Each row below holds a small network's activations on one input, seen along a few directions.
Each table varies a few parts of the input and shows all the possible inputs, shuffled.
Descriptions start from the smaller parts, as in this example, which fits no table here: one of 3 separate values, together with either a single point or one of 11 places around a ring or (one of 4 places along a line, together with one of 8 places around a ring).
Shared parts are said once, and a part with two or three values counts as separate values.
(in the rows, 100 means zero)

Other details of the inputs shift rows strongly along two fixed directions, in all tables alike. That doesn't count.

Table:
row 1: 83	94	110	95	117	128	89	106	106	96	90
row 2: 109	99	70	117	91	61	110	116	102	102	127
row 3: 122	116	99	99	75	74	128	70	83	112	96
row 4: 125	100	68	107	85	63	113	100	109	100	129
row 5: 131	120	82	110	89	100	110	80	96	101	121
row 6: 102	98	78	111	93	63	104	117	105	104	123
row 7: 103	91	134	66	78	133	96	77	77	70	85
row 8: 78	97	112	101	117	134	92	114	92	93	86
row 9: 100	111	128	90	95	147	91	83	80	85	84
row 10: 100	86	135	63	88	121	87	79	94	82	78
row 11: 102	107	130	87	97	142	86	79	88	92	83
row 12: 110	104	76	115	93	53	136	97	101	120	108
row 13: 15	35	84	106	180	57	61	194	182	135	82
row 14: 129	117	75	117	68	64	118	95	80	97	134
row 15: 107	92	133	64	76	134	98	72	76	67	85
row 16: 96	94	137	69	81	127	90	82	80	75	80
row 17: 79	95	119	97	119	129	82	109	106	101	83
row 18: 99	102	144	71	77	124	82	77	72	85	77
row 19: 115	120	64	134	100	79	108	111	103	114	131
row 20: 138	113	84	97	67	78	113	75	90	91	123
row 21: 86	93	114	92	118	130	86	101	108	97	85
row 22: 108	96	144	64	72	131	88	68	77	77	79
row 23: 32	58	88	112	171	101	75	172	152	119	83
row 24: 76	90	122	91	118	147	88	109	96	85	79
row 25: 110	119	62	136	106	75	107	119	105	119	129
row 26: 107	107	68	124	94	42	101	120	112	121	126
row 27: 81	100	115	99	114	130	86	107	97	97	85
row 28: 117	119	82	125	97	86	98	99	105	117	119
row 29: 106	104	73	118	89	58	106	117	101	108	125
row 30: 123	115	69	121	100	82	106	97	113	113	125
row 31: 76	75	114	82	108	105	89	116	106	89	90
row 32: 121	95	66	109	91	66	115	104	110	97	128
row 33: 96	111	130	91	97	142	86	84	81	90	82
row 34: 81	72	116	73	111	104	86	107	117	91	83
row 35: 75	84	119	81	112	97	113	97	101	106	66
row 36: 70	90	129	87	130	143	115	95	93	98	59
row 37: 98	103	128	85	98	151	94	85	84	80	84
row 38: 98	103	138	72	74	126	91	79	66	77	82
row 39: 92	94	140	69	82	127	88	84	76	76	78
row 40: 12	36	89	105	179	59	61	193	176	133	78
row 41: 110	123	78	127	97	87	102	104	96	113	119
row 42: 96	87	134	70	83	133	96	85	75	69	83
row 43: 135	135	82	127	80	86	104	83	89	114	125
row 44: 84	77	116	77	106	104	87	107	113	91	85
row 45: 121	102	75	109	88	57	102	101	115	111	123
row 46: 93	111	130	89	107	140	118	77	79	97	68
row 47: 33	53	81	110	178	99	77	173	161	118	84
row 48: 96	98	140	71	79	125	87	81	77	80	78
row 49: 124	114	69	125	102	77	104	99	116	118	125
row 50: 135	137	82	128	78	86	103	81	85	116	124
row 51: 102	104	129	80	97	150	93	76	83	80	83
row 52: 146	123	84	107	56	68	114	74	85	98	131
row 53: 112	122	73	133	101	77	100	109	105	121	122
row 54: 116	111	63	129	105	83	112	112	109	109	130
row 55: 97	100	138	71	87	112	111	69	82	100	62
row 56: 104	98	69	119	102	51	137	107	107	118	110
row 57: 104	104	135	80	96	150	86	72	85	86	79
row 58: 135	139	85	123	83	84	132	68	84	121	111
row 59: 99	117	136	85	98	143	115	65	72	95	66
row 60: 78	80	119	82	106	102	82	112	108	96	85
row 61: 115	115	66	130	106	75	103	110	118	119	126
row 62: 120	108	63	122	107	87	114	106	111	105	128
row 63: 115	101	72	111	88	59	107	106	111	106	125
row 64: 84	86	120	81	118	147	89	98	102	85	79
row 65: 142	118	76	107	64	67	117	79	91	95	132
row 66: 118	124	80	128	104	72	124	89	104	133	107
row 67: 82	70	109	79	109	110	95	110	107	82	90
row 68: 29	48	82	109	181	100	79	177	162	115	83
row 69: 129	127	72	128	86	89	115	95	86	103	132
row 70: 139	114	73	111	65	70	121	85	86	92	136
Description of these inputs: one of 2 separate values, together with one of 5 places along a line, together with either a single point or one of 6 places along a line.
Question: Changing only the choice among 2 separate values turns row 62 into row 32. The same change can be made to row 1. Which row results?
Answer: row 63
Question: Changing only the choice among 2 separate values turns row 22 into row 11. The same change can be made to row 4. Which row results?
Answer: row 64
Question: Start at row 42 and move only the place on the line of 5, one step at a time. The first step leads to row 31. Which rows follow, in order?
Answer: row 16, row 60, row 13
Question: Change only the choice among 2 separate values in row 7. List by row number the other rows that result.
Answer: row 37
Question: Change only the choice among 2 separate values in row 20. List by row number the other rows that result.
Answer: row 5
Question: Which other rows agree with row 58 in the choice among 2 separate values and the place on the line of 5? List them by row number.
Answer: row 17, row 21, row 30, row 33, row 53, row 61

Table:
row 71: 108	110	91	110	95	81	111	95	99	112	105
row 72: 107	106	136	75	82	138	106	66	72	81	77
row 73: 108	120	83	127	109	105	98	106	103	112	115
row 74: 103	108	89	113	103	79	115	100	101	116	101
row 75: 13	37	134	68	170	131	66	153	144	100	44
row 76: 109	97	84	104	94	82	100	107	106	98	117
row 77: 96	92	82	109	102	76	93	121	113	103	116
row 78: 115	113	142	71	69	137	100	57	64	79	78
row 79: 114	102	86	105	91	84	105	97	103	101	114
row 80: 108	101	89	106	94	78	101	103	105	107	111
row 81: 104	105	85	112	104	83	118	100	103	112	104
row 82: 96	94	83	108	104	74	95	118	115	107	113
row 83: 110	99	137	67	72	146	91	71	68	63	87
row 84: 110	117	79	125	110	108	101	106	105	107	118
Question: Changing only one part turns row 71 into row 72. The same change can be made to row 78. Which row results?
Answer: row 75
Question: Describe the family of inputs behind these rows.
Answer: one of 2 separate values, together with either a single point or one of 6 places along a line
Question: Change only the choice among 2 separate values in row 77. List by row number the other rows that result.
Answer: row 83
